cols: J D Y T S
J868: [139 144 114 123 150]
J6: [106 146 153 118 106]
J625: [178  56  86 160 157]
J864: [127 101 161 107 140]
J831: [186 125 104 169 135]
down: [118 160 107]	T
down: [123 118]	T

cols: B W N H C M G
J908: [141 126 143 156 125 142 163]
J105: [141 126 143 106 125 142 163]
J934: [123 203 120 135 168 165 106]
down: [163 106]	G
down: [156 106]	H

cols: Q R Z P U V
J625: [ 95 158 103 102  97  52]
J2: [106 161  98  95  81 158]
J831: [ 50 203 194 169 128  79]
J105: [ 95  96 103 102  97 102]
down: [106  50  95]	Q
all J105: [97]	5
down: [ 97  81 128]	U
down: [ 98 194]	Z

cols: A E X F L
J390: [154  58  87  89 129]
J625: [ 76 107  67 109 164]
J2: [154 153 153  89 153]
all J2: [154]	1
down: [129 164]	L
all J2: [153]	2 3 5

cols: Rili gogu Sabup Rago dapo bavo tupem
J625: [ 90 134 119  91 134 109 169]
J105: [118 146 124 119 129  97 197]
J2: [129 151 133 129 114 172 108]
J98: [129 137 144 129 133 139 149]
J390: [136 107 147 170 128 125 139]
J831: [133 193 107 133 113 174 112]
J934: [118 180 116 118 118 146 158]
J868: [ 61 120 107  62  67 128 207]
J908: [178 116 156 178 177 113 157]
J864: [129 151 133 134 114 172 108]
all J625: [169]	7
all J98: [133]	5
all J864: [129]	1

cols: sul bavum tunat gan Retus vepud
J934: [118 153 120 118 119 116]
J98: [174 116 154 173 155 146]
J868: [165  67 177 165 158 114]
J6: [116 153 116 153 153 116]
J908: [201  94 188 201 201 138]
J625: [152 100 145 123 131  80]
down: [174 165 116 201]	sul
down: [116 146 114 116]	vepud
all J6: [153]	2 4 5
down: [118 173 165 153 201]	gan
all J6: [116]	1 3 6
down: [177 116 188 145]	tunat

cols: tekiz dofan pufe gened fer Voza tif mel venef
J6: [175 101 105 166 115 105 100 176  88]
J934: [124 171  63 135 137  64 103 118 172]
J868: [149 115 134 118 164 134 155 150 120]
J831: [ 75 150 112 101 117 112 112  73 154]
J908: [129 129  75 200 129 129 130 104 147]
J390: [137 109  99  90 158 100 112 140 116]
J625: [129 169  75 200  48  75  53 123 149]
all J908: [129]	1 2 5 6
down: [115 137 164 117]	fer
down: [150  73 104]	mel

cols: sodi tum busu budib Lopak rolun doka mez Vef Vodok
J625: [135 140 166 134 142 166 158 135 140 147]
J868: [112 157 117 126 129 118 117 110 155 122]
J934: [151 113 160 100 180 160 165 156 121 185]
J390: [135 133 125  82 199 126 160 136 146 195]
J864: [136 150 130 169  96 130 105 135 138  92]
down: [117 165 160 105]	doka
down: [160 125]	busu
down: [180 199]	Lopak
down: [112 151 135]	sodi

cols: Nis geg Salu zav Vukek Gupu
J2: [140 164 124 127 199 136]
J868: [122 124 106 170 102 120]
J243: [120 150 109  94 134 184]
J908: [136 131 101 174 110 112]
J390: [150 151 124 134 193 134]
J831: [121 150 109  96 134 185]
J105: [119 165 119 119 172 172]
J864: [116 163 163 116 169 140]
J6: [136 131 101 174 135 126]
J98: [140 164 117 127 199 143]
all J864: [116]	1 4
all J390: [134]	4 6
down: [110 193 134 172 169]	Vukek
all J105: [119]	1 3 4
all J908: [136]	1
down: [163 101]	Salu

cols: Gola kup vorat fosi
J864: [ 72 216  72  90]
J831: [ 77 204 110 107]
J934: [ 92 152  92  92]
J625: [147  88 178 119]
J6: [131 131 131 130]
J390: [158 131 116  93]
all J6: [131]	1 2 3
all J864: [90]	4
all J934: [92]	1 3 4
down: [110  92 178]	vorat
all J625: [178]	3
all J390: [93]	4

cols: vel Pip gog Sem
J908: [ 94  71 118 165]
J105: [135 151  92 196]
J864: [137 120 143 109]
J2: [116 145 152 172]
J243: [ 80  90 129 183]
J831: [158 139 175 112]
J6: [104  73 115 168]
J390: [ 90  95  90 196]
J98: [193 177 147 102]
J868: [ 94  90 100 193]
J625: [ 72 134 135 164]
down: [118  92 143]	gog
down: [120 145  90 139  73  95 177]	Pip
all J625: [135]	3
down: [115  90]	gog

cols: Kura Dinuf ranab Sena bar fuz
J831: [150  45 119 150 119 124]
J908: [ 75 103 128 162  52 124]
J2: [115  59  59 114  68 115]
J864: [206  46  89 147 142  97]
J98: [ 49 103 166 109 114 159]
J6: [141  94  89  55 164 153]
J243: [209 155  89 148 142  97]
J625: [135 212  98  60 108  95]
J390: [132 212  99 156 110  95]
down: [119  52  68 142 114]	bar
all J6: [55]	4
down: [ 97 159 153  97  95  95]	fuz
all J2: [59]	2 3
all J831: [45]	2

cols: vegen vosa zipu pebab mak Vev figu vin sedi
J105: [123 138 128 124 140 150 128 124 152]
J98: [106  87 147 139 106 165 126 146  91]
J625: [164  72 158 137 111 168 119 115 164]
J390: [144  43 168 119 115 160 126 132 112]
J868: [122  96 152 147 142 171 140 115 118]
J831: [ 98 138 145 109 125 146 120 148 133]
J864: [101 122 146 130 111 146 128 160 127]
J243: [108  75 159 143 118 173 140 144 102]
J6: [105 130 146 118 121 126 130 161 126]
J2: [136  57 167 137 118 186 129 125 123]
J934: [133  65 161 153 136 180 138 116 116]
J908: [128  98 156 134 116 156 116 131 160]
down: [87 72 43 96]	vosa
all J105: [128]	3 7
down: [115 142 125]	mak
down: [132 115 148]	vin
down: [144 122  98]	vegen
all J934: [161]	3

cols: vor Kunap zag roge sib fazam rim maguz
J6: [ 88 109 189 114 171 172 164  78]
J98: [197 197 106 106 106 166 197 197]
J390: [ 62 172  62  62  85 166  62 184]
J2: [103 130  82 149 164  73  90 186]
J934: [ 97 107 169 130  80 165  83 137]
J868: [ 88 109 189 114 171 162 151 123]
J831: [181  57 159 120 120 141  97 170]
all J98: [106]	3 4 5
all J390: [62]	1 3 4 7

cols: lavif Talo gidi nidek
J390: [178 152 163 173]
J908: [178 152 179 152]
J625: [ 92 145  92  92]
J831: [178 152 176 173]
J243: [153 164 105 115]
J98: [114 114 114 185]
down: [152  92 173]	nidek
all J390: [178]	1
all J625: [92]	1 3 4
all J908: [152]	2 4
down: [178  92 178 153 114]	lavif
all J98: [114]	1 2 3

cols: ludav Rofe bezim duz
J2: [133 124 155 120]
J105: [106 123 125 103]
J243: [133 104 212 106]
J864: [ 94 131 109 101]
J390: [124 140 109 107]
J98: [137 141 113 116]
J6: [121 146  92 154]
J908: [105 123  81 104]
J625: [111 117 183 139]
J868: [143 122 181 143]
J934: [ 88 133 102 141]
down: [106 133  94 124 137 121 105]	ludav
down: [ 81 183 181]	bezim

cols: bep teg nuni kun gevim Teza lin pif
J2: [117 187 148  88 148 117 117 148]
J831: [182 216  64 100 103 153 124 197]
J908: [179  36 165 179  36  97 151  65]
J390: [154 126 178  37 159 165 116  78]
J105: [135 149 116 104 106 131 106 149]
J98: [107 148  92 117 146 126  88 127]
all J2: [148]	3 5 8
all J908: [36]	2 5

cols: bagom fotav Pog rafat timu
J864: [ 72 154 140 177  63]
J2: [96 99 96 99 99]
J908: [135  78 103  98 151]
J105: [107  70  46  82 119]
J6: [157  58  63  49 169]
J934: [ 71 143 134  98  64]
down: [ 96 103  46  63 134]	Pog
down: [ 72  96 135 107]	bagom
down: [99 98 82]	rafat
down: [ 63 134]	Pog
all J2: [99]	2 4 5

cols: Meziz Gimam Bara kudi vupo
J105: [111  38 111  38 111]
J831: [100 198 108  95 152]
J908: [101  63  82 101  39]
J98: [143 130  73  45 138]
J6: [ 62  62 136  69  62]
all J6: [62]	1 2 5
down: [130  62]	Gimam
all J908: [101]	1 4
all J105: [38]	2 4
down: [198  63 130]	Gimam

cols: gozim Zos dek vobo doki
J105: [ 78  86 157  79  79]
J934: [ 88 222  78  88 163]
J908: [195 222  78  78  78]
down: [157  78]	dek
all J908: [78]	3 4 5
down: [78 78]	dek
all J105: [157]	3
all J105: [79]	4 5
down: [ 79 163]	doki
all J934: [88]	1 4

cols: Lor Sokan berev mazo
J243: [164 170 164 170]
J390: [107 107 107 101]
J864: [142 116  45  75]
J2: [140 105 171 100]
all J243: [170]	2 4
all J390: [101]	4
down: [107  45 171]	berev
all J390: [107]	1 2 3
down: [170 101]	mazo
down: [107 116]	Sokan
down: [164 107  45]	berev

cols: zur kud por fip kig
J868: [100 127  84 100 100]
J243: [183 183 142 183 138]
J831: [121 116 112  58 139]
J934: [183 109 154  77 129]
J625: [100  99 173 173 143]
J2: [103 125  83  53 148]
J6: [184 184 184  70 126]
J864: [105  75 133  84 127]
all J6: [184]	1 2 3
all J243: [183]	1 2 4
all J2: [103]	1
all J868: [100]	1 4 5
all J625: [100]	1
down: [112 154 173  83]	por

cols: durov tuv vati Fifub tuk
J390: [143  50 116  67 117]
J243: [105 114 114 222 106]
J6: [223 223 220 216 216]
J625: [109 132 132 132 132]
J864: [120 131 128 143 159]
down: [114 223 132 131]	tuv
all J243: [105]	1
all J6: [223]	1 2
down: [116 114 220 132]	vati
down: [132 131]	tuv
all J625: [132]	2 3 4 5
down: [ 50 114 223 132]	tuv

cols: sosi relak dize sugi motev
J868: [106 153 142 115 104]
J831: [135 115 159 159 145]
J390: [ 82 114  82 114  53]
J6: [110 114 114 132 132]
J98: [161 132 117 107 114]
J934: [180 181 169 184 146]
all J6: [114]	2 3
all J831: [115]	2
all J390: [114]	2 4
all J934: [184]	4
down: [159  82 114 117]	dize

cols: getob fevid Rafo Nus pum
J868: [115 100  36 146 172]
J6: [118 131 118 118 118]
J243: [133 133 117 133 133]
J2: [125 122 104 125 142]
J934: [125  96  48 137 186]
all J6: [118]	1 3 4 5
all J2: [125]	1 4
all J243: [133]	1 2 4 5
down: [ 36 118 117 104]	Rafo
all J243: [117]	3
down: [118 133 142 186]	pum

cols: rilit mub Virav bam
J243: [ 89 151 100  89]
J98: [130 155 137 162]
J868: [101 101 137 101]
J934: [178 123 129 147]
J864: [101 159 100 177]
all J243: [89]	1 4
all J868: [101]	1 2 4

cols: Renol Vodut Zuk pabad rurek nubi
J105: [163  79 100  72 179  90]
J625: [ 85 170 149 182  71 159]
J98: [164 156 157 165 103 153]
J390: [ 74 179 168 197  70 170]
J868: [185  74  96  56 197  86]
J864: [ 96 166 165 178  93 164]
J908: [100 161 159 169  99 156]
J934: [177  80  89  63 181  90]
down: [ 85 164  74 185  96 100]	Renol
all J864: [165]	3

cols: toge nivo sis fam
J2: [108 176 165  80]
J105: [108 176 172 172]
J908: [108 176 165 101]
J625: [219  81  73 109]
all J105: [108]	1
down: [108 108 219]	toge

cols: Rono vepo zuv Mola
J390: [153 143  85 106]
J105: [107 207 119 107]
J934: [154 124  81 116]
down: [143 207]	vepo
down: [106 107]	Mola
down: [ 85 119]	zuv
all J105: [107]	1 4
down: [207 124]	vepo

cols: lizu kamo felu Kesid pilib Robit lar
J908: [115 127 115 121 117 118 138]
J243: [ 80 122  95  96  84 106 120]
J105: [107  96 154 104 107 140 120]
J625: [ 68  70 151  72  66 137 133]
J934: [ 80 122  95  96  84 104 166]
J6: [ 88  70 165  85  86 146 118]
J98: [124 135 110 125 140  99 106]
J390: [139  73  70 147 157  78 122]
J868: [139 167  70 147 157  78 122]
J831: [106 119 116 111 106 118 142]
J2: [115 127 115 121 117 118  90]
J864: [122 149  88 123 151  74  95]
down: [104 146]	Robit
all J625: [151]	3
down: [120 133 166 118 106 122]	lar

cols: bag zet fub Lozet
J908: [166 194 203 127]
J625: [117 193  66 193]
J864: [192 163 193 146]
all J625: [193]	2 4
all J864: [193]	3

cols: zedo kog luf gil Putu Tete Mifiv
J625: [121 148  67  63 180  63  61]
J243: [ 62  62  62  62 135  79 135]
J934: [ 89  69 101  69 129  89 118]
J98: [ 68  62 160  68  72  82 175]
J105: [125 165  68 150 189 169  60]
J908: [ 62  66 106  66 129  85 131]
down: [121  62  89  68 125]	zedo
all J98: [62]	2
all J934: [118]	7
down: [180 135 129  72]	Putu
all J243: [62]	1 2 3 4

cols: Lipek kofiz Bikav zifis zulop Tova
J625: [147 147 147 113 147 113]
J98: [146 104  95 117 106 104]
J2: [ 52  71 137  52  52 125]
all J98: [104]	2 6
all J625: [147]	1 2 3 5
down: [117  52]	zifis
all J2: [52]	1 4 5
down: [113 104]	Tova

cols: Tus mimit lig pugef kimon
J6: [148 137 197 168 113]
J2: [143 147 110 196 110]
J105: [140 152  82 196 132]
J390: [132 140  90 180 117]
J625: [132 148  80 200 118]
all J2: [196]	4
all J105: [196]	4

cols: Zudup vifar rof dano
J6: [136 162 115 125]
J864: [106 116  86 106]
J243: [116 116 105 116]
J390: [111 127 156  89]
J2: [113 113 159 113]
all J243: [116]	1 2 4
down: [116  89 113]	dano
all J2: [113]	1 2 4
down: [136 106 116 111]	Zudup
down: [106 116  89 113]	dano
all J864: [116]	2
down: [116 116 127 113]	vifar

cols: nubu Luto Salef Galu bikot zera Rurob puz Kadur
J2: [145  91  92  83 152  91  91  91 125]
J831: [ 79 161 137 171  69 151 144  88 155]
J98: [126 127 125 141 104 127 141 107 113]
J908: [ 79 161 137 171  69 151 138 111 118]
J625: [110  67  46  78 124  59  47 118 158]
J934: [112 122 114 132 114 121 114 116 144]
all J98: [125]	3
all J831: [155]	9
down: [144 141]	Rurob
all J2: [91]	2 6 7 8
down: [ 92 137 125 137  46]	Salef
down: [151  59 121]	zera
down: [144 141 138  47 114]	Rurob

